A small network was trained on made-up records. Each row is its average activation on records with the value named, seen along a few directions.
Values that are neighbours, or in one group, have similar rows; names and order tell nothing.
Random noise pushes rows far along 8 fixed directions. That doesn't count. These rows show it; they differ only by the noise:
-160; -415; -174; -163; 376; -363; -163; 89; -293; 186; -48; -204; 254; 377; -173; 17; -440; 162; 176; -9
131; -257; -173; 126; -528; -153; 216; 424; 444; -431; 169; 711; -363; -423; 307; 449; 522; 43; 313; -338
-42; 290; -5; 39; 308; -114; 283; -131; -314; -189; -11; 145; -309; -289; 77; -53; 400; -44; -275; -17
-180; 130; -85; 91; -152; 376; 363; 332; 290; -81; -93; 538; -241; -387; 276; 20; 326; -74; -129; 187
386; -254; -18; 724; -85; 87; -27; 221; -179; 237; 165; 167; -520; -445; 333; -99; 550; 171; 258; -327
-172; 135; -218; 236; -67; -328; 122; 544; 178; -264; 247; 510; 99; 318; 774; 112; -70; -82; 267; 419
-255; -278; 185; 183; -351; 178; 542; 377; 395; -96; -100; 517; -288; -502; -202; 627; 50; 155; -23; -52
-21; 182; 15; -548; -70; -107; -703; -146; -160; -371; -14; -96; 8; 235; 313; -160; -140; -169; 141; 44
-212; -791; 314; 416; 12; 63; -227; 319; -115; 668; -105; -358; 153; 197; -398; 312; -847; 414; 360; 59
54; 655; 20; 204; -454; 180; -504; 178; 304; -404; 261; 292; -130; -53; 976; -354; 466; -295; 239; 424


Values of SEZUD:
peza: 99; -733; -107; 128; -213; -75; 566; 336; 366; 326; 98; 53; -49; 55; -564; 264; -166; 356; 101; -419
rin: 48; -63; -293; 81; 703; -76; 115; -210; -350; 664; -5; -366; 455; 327; -169; -468; -57; 96; -115; -193
gepi: -155; 409; 562; 296; 255; -87; -149; -284; -439; 74; 62; -366; 20; 152; 209; 17; -283; -72; -98; 209
rav: 94; -200; 580; 245; -273; 510; -183; -165; -172; 154; -227; -298; -501; -396; -308; 150; -245; 76; -158; 108
fivif: 45; -925; -7; 121; -31; -146; 32; 121; -76; 301; -78; -413; 163; -159; -736; 389; -155; 403; 326; -394
vetu: 118; 222; 118; -587; -489; 91; -228; -372; 353; -477; 3; 137; 178; 67; -42; 135; 206; -231; -26; -367
vebe: 70; 92; 307; 108; 122; -913; 231; -155; -250; -381; 422; -2; 139; 422; 166; 618; -103; 42; 190; -282
kidis: 146; -101; 127; -188; 4; 105; -636; -338; -388; -2; -29; -306; -281; -144; 68; -393; 124; 0; 158; -515
sot: -252; 145; -19; 262; -300; 820; 414; -59; 882; 577; -192; 104; 460; -359; -600; -155; 204; -113; -241; 254
vosu: 312; -143; -608; -470; -442; 342; -465; 264; 583; 61; -92; 355; 430; 212; 348; -149; -8; -182; 288; 26
kiv: -46; -261; -694; -393; 102; 240; 325; 279; 139; 106; -303; 415; 101; -219; 8; -343; 320; -103; -126; -26
muvu: 305; 356; 247; 261; -485; 832; -529; 361; 104; 46; -37; 199; -485; 1; 928; -346; -304; -190; 43; 527
dum: -87; -17; 150; 556; 224; 9; 184; 379; -219; 301; 46; -217; 26; 522; 209; -34; -764; 93; -61; 622
dumi: -264; 254; 489; -446; -495; -382; 182; -194; 359; -661; 40; -167; 88; 264; -503; 648; -552; 62; -152; 143
safu: 166; -190; -270; 66; -21; 234; -127; -76; 454; 445; -57; -212; 375; 9; -467; -16; -58; -18; 115; -31
The values of SEZUD form a line.
Q: Name the neighbours of rin, in listed order.
A: vetu, vebe
Q: Name the neighbours of muvu, in listed order.
A: rav, dum
Q: Name the neighbours of kidis, in listed order.
A: gepi, fivif
Q: Name the neighbours of peza, in listed order.
A: dumi

Values of VOZO:
vaka: 88; 104; -207; -32; -80; -23; -204; -9; 176; -51; 164; 36; 174; 86; 318; -245; 336; -86; 234; -103
zala: -45; -6; 192; 557; 120; 263; 252; 105; -236; 312; -37; -10; -263; -301; 130; -81; 158; 92; -89; 132
mozek: 28; -67; -129; 277; 162; -177; 220; 216; -92; 98; 143; 216; 98; 357; 395; 59; -105; -15; 151; 56
fifi: 160; -157; -116; 383; -24; -125; 71; 260; -130; 7; 142; 280; -227; -136; 418; 100; 221; 51; 185; -117
nasis: 27; -36; -314; 54; 155; -43; 199; 202; -18; 41; 13; 145; -89; 5; 218; -247; 286; 24; -22; 43
rak: 91; 35; 150; 198; -108; -3; -1; -32; 3; 47; 55; 38; -28; 57; 121; 155; -78; -32; 25; -23
fef: 139; -369; -253; -51; 55; -122; 275; 16; 60; 31; -4; 237; -147; -318; -149; 83; 506; 107; 111; -636
mono: -9; 513; 70; 116; -53; 131; -12; 115; 92; -82; 113; 33; 40; 180; 360; -207; -56; -136; -90; 432
sipuv: 46; -211; -127; 102; 38; -31; -142; 322; -123; 114; 30; 44; -25; 141; 393; -147; -109; 45; 195; 49
mefim: 151; -86; 127; 37; -70; 603; 87; -11; 35; 349; -183; 67; -220; -276; -102; -74; -23; 23; -202; -104
rekad: -217; 223; -360; 62; 319; -125; 327; 79; 154; -6; 3; 169; 323; -9; 45; -191; 296; -81; -211; 359
tegud: 19; -74; 0; 366; -141; -75; -202; 18; 209; 85; 126; -80; 177; 16; -49; 63; -22; 61; 207; 167
zozi: 130; -432; -95; -382; -131; 85; -230; 48; 40; 156; -119; -44; 77; 162; -280; 82; -426; 58; 130; -280
nibe: -292; 340; 118; -256; 183; 96; 53; 104; -108; -102; -136; -81; 116; 431; 106; -89; -708; -184; -270; 622
nomik: 132; -468; 173; 32; -435; 362; -93; 251; 43; 100; -156; 142; -408; -215; -95; 226; -271; 172; 168; -254
The values of VOZO form a line.
Q: Going along VOZO from tegud by way of its neighbour rekad, in what order are vaka, zala, nasis, fef, zozi met?
A: zala, nasis, zozi, vaka, fef
Q: What is the length, in steps, of the shortest route from fifi to mefim?
A: 8
Q: Name the neighbours of nibe, in listed order.
A: mono, nomik
